Here are a small network's activations along a few directions, averaged over the inputs that share one value of a field.
Values that are neighbours, or in one group, have similar rows; names and order tell nothing.
(in the rows, 500 means zero)
Strong random noise was added to every row along 3 fixed directions; ignore it. To show where, here is one row again and again, with new noise each time:
[447 528 492 444 632 544 474 541 459 612 412 650 533 532 465 559 683 508
 538]
[384 329 417 460 708 392 295 521 424 443 342 435 573 637 465 622 506  64
 381]
[555 643 458 442 612 631 538 534 522 523 529 582 530 559 619 513 601 543
 543]
[614 646 451 461 502 630 545 510 489 444 634 468 496 515 612 466 493 556
 513]
[566 531 473 481 417 540 484 493 397 443 623 411 466 451 459 467 457 516
 472]


Values of S:
s7: [411 487 478 491 634 394 494 551 607 588 400 595 541 599 445 566 540 533
 547]
s5: [472 427 522 455 450 496 425 511 406 407 426 506 543 427 412 470 542 510
 509]
s4: [504 556 552 486 649 602 581 501 682 547 535 597 529 571 715 502 554 510
 586]
s11: [422 473 522 509 599 588 521 422 615 533 448 554 457 558 630 488 465 502
 609]
s2: [613 547 454 608 299 351 579 423 446 435 692 410 515 362 448 440 355 622
 580]
s1: [484 600 493 506 427 566 546 499 452 462 605 551 437 374 424 437 613 697
 516]
s10: [575 701 547 464 436 595 675 579 596 654 439 617 466 506 655 412 534 635
 501]
s6: [493 460 608 534 258 359 556 501 400 629 518 418 392 295 345 473 510 678
 483]
s3: [531 584 465 451 566 621 517 518 478 522 484 589 505 515 504 507 607 574
 554]
s9: [605 488 608 549 301 491 583 524 506 478 488 432 433 411 457 481 434 576
 438]
s12: [407 339 657 610 451 447 482 401 490 610 453 596 496 481 330 494 567 605
 530]
s8: [428 341 457 538 391 393 420 497 494 496 512 442 504 477 327 526 352 552
 428]
The values of S form 4 separate groups.
Question: Which other values are in the same group as s5? Give them in the order they are listed.
Answer: s1, s3
Question: Which other values are in the same group as s2? Give them in the order they are listed.
Answer: s7, s8
Question: Which other values are in the same group as s9? Give them in the order they are listed.
Answer: s10, s6

Values of N:
n11: [491 590 464 410 484 492 482 583 374 561 378 565 510 485 514 556 614 349
 429]
n4: [574 579 584 573 594 623 594 369 597 509 654 522 569 551 708 502 484 493
 617]
n12: [464 419 408 444 418 435 448 588 281 592 497 494 384 424 129 516 557 590
 475]
n18: [527 572 527 541 291 404 589 606 542 506 527 528 505 347 457 540 396 808
 518]
n8: [667 817 435 352 621 777 611 617 539 450 495 576 549 713 752 474 569 561
 504]
n14: [396 361 644 477 424 469 491 494 600 591 422 413 461 490 517 499 421 379
 329]
n2: [437 345 546 527 404 554 385 404 388 420 623 400 431 410 235 392 555 604
 487]
n19: [398 360 392 374 623 489 352 511 432 501 505 573 480 502 222 584 587 473
 521]
n1: [629 707 596 450 528 534 685 569 586 582 391 639 516 491 759 527 617 562
 518]
n20: [557 612 426 506 345 423 514 549 296 562 601 441 438 370 350 470 544 665
 540]
n6: [448 422 584 439 565 516 447 368 372 454 366 567 516 433 525 528 625 282
 497]
n15: [541 522 411 556 562 279 473 517 531 464 434 428 619 567 560 614 425 336
 406]
n9: [503 535 264 544 680 482 414 441 578 257 652 404 596 579 609 442 386 302
 536]
n17: [451 247 450 597 353 336 361 479 553 401 590 287 543 543 423 509 158 425
 414]
n13: [338 449 525 552 701 513 445 455 499 486 423 620 534 506 467 511 616 445
 592]
n3: [463 439 483 436 617 666 348 484 470 398 353 546 478 639 523 525 628 268
 379]
n10: [368 252 614 597 459 402 412 398 581 569 457 421 415 559 366 471 301 485
 523]
n16: [475 315 481 519 494 262 389 609 579 360 336 204 481 532 507 540 200  92
 298]
n7: [333 231 430 600 591 210 410 490 440 651 352 618 610 521 265 562 608 441
 573]
n5: [577 579 657 538 453 642 653 447 564 538 545 477 456 499 790 470 533 464
 517]
Each value of N is a pair of two hidden parts, and every pair occurs once (5 first parts, 4 second parts).
Question: Changing only the second part turns n11 into n1. n6 has the same second part as n11; what does that change turn n6 into?
Answer: n5
Question: Changing only the second part turns n14 into n3. n18 has the same second part as n14; what does that change turn n18 into?
Answer: n12
Question: Changing only the second part turns n2 into n10. n8 has the same second part as n2; what does that change turn n8 into?
Answer: n16
Question: Changing only the second part turns n9 into n7. n13 has the same second part as n9; what does that change turn n13 into?
Answer: n4

Values of J:
j3: [618 546 416 523 437 319 503 564 552 457 512 394 536 511 543 547 443 406
 404]
j2: [531 475 415 551 606 398 458 519 603 632 473 543 587 583 534 539 379 563
 541]
j14: [506 427 540 567 522 471 546 376 585 452 694 458 477 450 520 412 410 514
 544]
j13: [528 416 653 569 279 515 543 395 495 619 577 427 419 348 451 416 549 663
 535]
j5: [515 616 453 361 459 613 498 552 358 499 518 418 440 514 504 508 543 417
 338]
j10: [445 451 544 573 639 506 519 422 742 486 544 445 500 594 650 447 352 414
 513]
j7: [521 520 473 451 495 530 439 532 409 495 366 491 446 500 554 567 534 278
 432]
j18: [366 363 513 479 653 581 404 484 479 613 312 590 480 613 373 561 689 384
 457]
j12: [565 508 339 479 478 428 472 585 380 366 521 404 523 469 470 508 374 359
 493]
j19: [617 644 428 541 374 543 531 437 485 242 819 382 514 393 563 376 331 566
 531]
j8: [455 543 595 455 532 519 580 639 595 684 276 673 522 524 547 537 658 636
 485]
j4: [461 578 646 517 524 467 581 592 500 656 321 644 508 405 503 547 675 572
 514]
j17: [563 596 461 534 584 444 585 483 593 562 550 606 569 560 622 581 487 543
 641]
j11: [411 591 265 371 875 490 329 667 504 437 276 520 588 782 639 610 613 237
 449]
j15: [446 396 404 498 597 485 382 499 426 382 530 474 582 530 333 544 482 431
 515]
j1: [495 516 528 557 632 630 510 401 477 395 607 585 523 542 593 458 550 526
 623]
j6: [448 347 513 501 338 540 416 459 349 376 591 421 446 464 262 479 490 518
 483]
j9: [533 481 485 503 366 382 473 516 535 476 386 426 514 532 450 527 301 492
 404]
j16: [567 548 563 504 418 626 544 402 463 404 578 421 488 455 615 428 477 391
 490]
j20: [539 475 561 454 445 541 588 462 659 366 612 333 449 555 757 447 322 475
 428]
Each value of J is a pair of two hidden parts, and every pair occurs once (5 first parts, 4 second parts).
Question: Changing only the second part turns j13 into j18. j4 has the same second part as j13; what does that change turn j4 into?
Answer: j5
Question: Changing only the second part turns j3 into j9. j14 has the same second part as j3; what does that change turn j14 into?
Answer: j10
Question: Changing only the second part turns j19 into j15. j1 has the same second part as j19; what does that change turn j1 into?
Answer: j6
Question: Changing only the second part turns j16 into j20. j7 has the same second part as j16; what does that change turn j7 into?
Answer: j8
